A small network was shown many inputs. Here are its activations along a few directions, one row for each input.
In each table, some parts of the input vary, and every possible input appears once, in random order.
A made-up example of a description, with smaller parts first: one of 2 separate values, together with either a single point or one of 9 places along a line or (one of 5 places around a ring, together with one of 6 places along a line).
Shared parts are said once, and a part with two or three values counts as separate values.
In the rows, zero is written as 128.

Other details of the inputs shift rows strongly along two fixed directions, in all tables alike. That doesn't count.

Rows:
x1: [117  99 145 116 133 154 126 122 138 122 102 118 162 135]
x2: [106 117 141 137 116 157 144 112 152 150 122 116 140 148]
x3: [118  97 156 115 121 142 129 132 131 135 105 136 161 141]
x4: [144 214  36  96 128 106 121 158 133  52  87 151  72 189]
x5: [117 111 139 128 141 179 127 113 138 142 108 127 129 134]
x6: [192 136 121 157 140  91 106 129 121 106 186 111 129  51]
x7: [109 103 150 131 124 141 136 128 111 151 114 116 150 160]
x8: [123  93 137 119 132 165 119 116 136 132 110 111 144 150]
x9: [114 108 133 119 130 172 138 115 157 141 128 120 141 143]
x10: [105 203  47  78 117  72 130 163 113  73  88 166  68 181]
x11: [188 138 116 133 125  90 126 116 132 121 191 105 125  45]
x12: [104 123 156 138 133 154 144 122 114 160 112 132 134 145]
x13: [ 94 112 153 140 131 150 129 134 118 130 133 150 152 149]
x14: [ 90 107 150 136 138 135 128 135 129 157 119 123 135 152]
x15: [ 99  99 142 124 149 148 123 129 155 127 107 126 144 126]
x16: [196 124 120 155 114  79 107 110 103 132 177  84 112  72]
x17: [192 140 121 143 137  96 114 115 114 124 172 111 115  34]
x18: [ 94 115 153 127 130 155 140 117 110 149 117 152 138 133]
x19: [112 111 158 138 131 152 129 145 141 126 118 151 157 139]
x20: [110 116 148 159 131 158 123 124 141 133 118 122 142 156]
x21: [185 118 112 144 143  87  94 117 127 130 186  96  98  61]
x22: [186 147 131 167 130  75 112 133  94 133 200 108 115  78]
x23: [110 119 148 145 128 164 134 111 133 150 103 122 128 139]
x24: [193 140 134 141 125  84 118 125 106 135 176 129 112  40]
x25: [115 216  48  72 102  83 156 150 117  75 101 169  80 183]
x26: [101  96 147 119 120 141 132 123 108 139 119 136 155 149]
x27: [101 121 150 129 123 146 154 123 133 158 132 126 145 155]
x28: [108 111 155 115 118 149 151 130 152 141 123 145 154 133]
x29: [100  97 154 123 135 137 127 141 148 139 110 144 142 132]
x30: [121 209  41  97 117  79 123 153 137  76  74 138  59 187]
Description of these inputs: one of 5 separate values, together with one of 6 places around a ring.
The inputs of x28 and x3 match in every part but the choice among 5 separate values. If x2 is changed in the same way as x28 into x3, which row does it become?
> x16
Change only the place on the ring of 6 in x22. List by row number the other rows that result.
> x4, x6, x13, x19, x20

Rows:
x31: [153 123 134 157 138 133 118 113 128 141 164 108 119  93]
x32: [148 111 148 157 131 102 110 130 108 142 160 112 132 107]
x33: [144 114 142 145 126 105 123 117 111 157 156 109 120  95]
x34: [103 129 134 124 139 170 136 132 158 123  94 142 138 148]
x35: [ 93 134 141 138 127 157 142 129 134 141 103 138 129 168]
x36: [138 213  33  91 124  80 116 161 120  53  80 143  67 190]
x37: [138 113 145 130 128 107 127 122 110 148 161 129 129  81]
x38: [157 110 136 133 128 119 123 119 145 130 162 111 138  84]
x39: [153 117 147 134 122 115 133 120 104 139 162 131 143  87]
x40: [ 89 122 138 109 122 145 149 135 138 132 114 149 148 161]
x41: [ 96 114 126 118 135 158 129 120 140 137  94 126 125 160]
x42: [ 92 124 135 123 118 145 145 130 138 141 108 128 139 175]
x43: [ 99 117 125 119 127 160 136 123 150 130 108 123 136 170]
x44: [ 89 114 143 121 132 142 129 147 125 123 105 155 148 162]
x45: [167 113 140 134 128 128 121 117 129 128 149 114 141  80]
x46: [ 88 133 142 125 130 157 145 134 134 133 109 159 139 154]
x47: [153 108 137 131 135 118 116 117 135 137 147 115 128  74]
x48: [108 121 129 119 127 168 133 120 133 128  95 125 138 166]
x49: [155 104 140 145 140 114 104 131 131 120 152 115 141  84]
x50: [196 225  44 107 102  39 126 144  87  79 138 127  62 121]
The inputs of x36 and x48 match in every part but one. If x32 is changed in the same way as x36 into x48, which row does it become?
> x50
Describe the family of inputs behind these rows.
> one of 4 places along a line, together with one of 5 separate values
Change only the choice among 5 separate values in x47. List by row number the other rows that result.
> x34, x38, x45, x49
Change only the place on the line of 4 in x34. List by row number the other rows that result.
> x31, x35, x46
